Each row below holds a small network's activations on one record, seen along a few directions.
Records have a field called METIV. Each example row is followed by its value.
The largest differences between rows may come from other fields.
In the rows, 500 means zero.
Strong random noise was added to every row along 8 fixed directions; ignore it. To show where, here is one row again and again, with new noise each time:
[557 521 460 526 557 507 501 593 288 287 310 554 279 605 551 553 633 327
 547 514 523 425 466 730 359]
[327 561 549 387 529 570 600 353 299 264 602 609 330 547 483 609 541 547
 759 529 545 311 520 521 603]
[813 474 400 595 563 440 460 818 418 355 263 593 397 554 624 606 473 202
 447 516 599 569 590 670 203]
[404 427 343 156 428 714 500 506 695 487 843 663 604 561 147 678 105 618
 690 481 581 776 738 252 525]
[611 570 651 367 480 503 704 409 374 388 753 536 540 461 609 858 259 616
 597 580 798 408 537 356 723]
[736 391 317 361 452 758 301 565 619 643 224 148 506 600 152 612 521 537
 146 534 631 713 300 751 414]
[344 559 362 122 453 612 547 464 513 396 657 507 240 729 337 734 448 497
 638 603 610 549 524 546 558]
[457 436 592 503 446 320 627 449 599 658 556 495 723 230 695 633 583 670
 490 506 634 471 619 312 624]
[624 454 553 586 523 495 567 509 288 311 343 507 376 509 601 645 646 465
 456 517 640 371 351 611 456]
[725 474 464 609 576 643 347 646 455 516 332 504 735 385 337 401 291 419
 487 398 451 648 695 638 348]

[616 510 212 237 457 424 436 767 797 563 446 458 283 612 578 787 552 283
 453 690 693 598 607 499 295] -> lave
[304 676 444 231 479 392 508 353 685 676 476 165 197 595 657 604 801 528
 473 767 610 214 414 645 739] -> lem
[801 630 563 670 611 645 368 514 197 423  94 176 434 520 516 476 654 379
 302 542 546 294 264 970 479] -> vavo
[906 443 589 527 515 508 602 573 597 437 678 526 613 416 612 805 125 532
 461 603 881 414 555 250 582] -> lem
[365 721 422 412 560 350 386 591 639 659 496 485 383 562 625 266 485 283
 668 567 241 516 806 620 439] -> kul
[543 571 664 507 525 511 522 297 366 597 320 157 535 394 586 531 691 668
 408 590 611 199 403 757 784] -> dupog
[371 742 745 550 501 262 662 421 393 682 738 515 731 356 785 430 367 553
 560 466 423 504 638 435 749] -> kage
[617 473 692 674 464 297 562 434 512 730 421 334 676 357 714 428 580 606
 274 473 494 499 417 477 617] -> kul
[616 469 433 497 484 400 462 609 495 539 261 352 204 757 556 436 707 318
 250 571 485 530 295 776 409] -> pitaf
[915 679 672 776 615 601 479 591 212 384 476 494 818 343 511 578 126 404
 443 414 599 543 535 554 461] -> busun
[402 384 478 374 392 414 552 423 607 662 435 334 378 568 522 538 744 596
 350 550 550 542 352 546 567] -> saraf
[571 368 220 530 525 604 316 754 592 415 291 618 411 595 320 434 607 268
 447 457 430 686 513 599 135] -> lave
[517 638 483 507 607 623 437 565 322 276 577 680 432 609 412 417 300 338
 720 465 379 459 639 582 424] -> roz
[382 549 486 411 496 622 507 421 396 390 565 488 433 598 345 529 465 556
 542 469 480 494 410 541 545] -> viluz
[343 348 376 342 360 168 604 549 932 783 542 454 363 457 793 621 860 535
 400 656 620 513 513 254 489] -> saraf
[789 614 703 737 634 561 531 527 189 320 432 552 727 284 615 527 266 455
 646 432 576 311 667 577 512] -> vavo
[251 490 544 470 448 614 465 250 530 598 551 363 544 464 335 378 634 741
 460 454 387 463 299 449 649] -> kage
[291 395 447 494 401 391 587 489 453 473 491 606 463 558 477 552 783 560
 359 412 441 696 288 423 423] -> vivu
[364 528 440 552 558 343 442 547 683 565 441 565 512 322 668 388 717 454
 648 543 400 327 714 417 423] -> roz
[302 436 662 759 508 526 612 227 301 271 580 658 591 274 557 516 758 728
 610 413 499 242 232 218 581] -> busun
[289 349 464 317 402 535 582 464 572 528 685 651 519 575 358 472 372 615
 608 414 455 670 613 391 545] -> fefal
[350 599 475  39 414 663 549 228 608 601 730 206 250 730 283 744 443 691
 513 695 672 464 365 535 820] -> lateb
[388 328 625 600 396 241 690 455 451 543 532 621 433 532 762 460 721 571
 345 440 454 549 283 373 544] -> pitaf
[545 312 501 694 507 330 598 634 388 292 307 698 266 558 731 471 768 342
 501 479 545 356 408 557 307] -> fefal
[606 571 494 507 569 528 487 591 399 387 543 609 409 627 468 459 311 306
 613 505 474 544 615 596 427] -> lateb
[316 503 555 555 447 500 488 370 522 697 542 453 825 315 401 417 608 706
 377 375 361 676 433 388 593] -> vivu
[393 396 756 522 408 375 856 404 122 325 783 809 640 491 657 646 380 667
 564 340 586 595 445 349 687] -> dupog
[538 451 476 550 535 804 306 284 593 503 353 218 587 351 203 473 569 742
 436 520 550 269 322 491 577] -> viluz

Here are new rows. What is METIV for each?
[518 600 582 555 555 422 549 479 445 454 548 568 590 299 707 593 502 488
 662 547 582 311 653 413 558] -> lave
[616 443 467 541 507 526 471 618 508 474 528 601 543 560 474 457 307 411
 461 457 493 623 527 486 421] -> lem
[521 274 384 486 439 514 479 552 671 536 430 517 511 444 462 561 673 564
 406 515 597 515 436 398 408] -> dupog
[579 485 542 557 511 406 521 536 501 489 495 542 387 588 638 431 486 414
 472 539 472 444 462 508 499] -> pitaf
[712 296 567 782 503 476 429 513 634 681 337 426 771 251 549 349 575 584
 304 443 515 505 456 396 445] -> saraf
[798 434 639 595 496 525 655 609  97 291 407 551 471 657 563 655 373 420
 327 431 657 586 319 737 490] -> dupog
[292 528 408 210 427 327 595 612 582 653 639 575 481 612 555 520 458 441
 595 510 451 701 778 579 549] -> dupog
[714 473 630 635 523 417 632 518 316 320 438 537 448 471 711 701 540 506
 424 517 679 336 361 475 502] -> roz
[566 441 412 500 514 507 533 596 496 308 470 607 386 510 528 661 578 421
 590 542 645 397 515 443 375] -> vavo
[625 438 439 612 576 502 456 592 498 338 282 558 419 391 582 579 655 402
 610 545 593 284 591 536 335] -> lave
[729 548 557 601 585 795 429 424 310 215 463 451 341 613 347 557 336 487
 524 537 582 297 263 567 477] -> kage
[519 813 529 460 628 504 385 424 603 571 487 269 440 407 576 455 455 438
 706 677 516 143 719 609 631] -> kage
[477 424 603 746 459 417 579 572 135 434 323 579 562 593 570 353 629 465
 211 280 323 744 182 694 407] -> viluz
[455 303 244 496 541 696 286 517 721 385 215 488 351 430 261 477 793 500
 617 547 500 318 531 511 259] -> lave
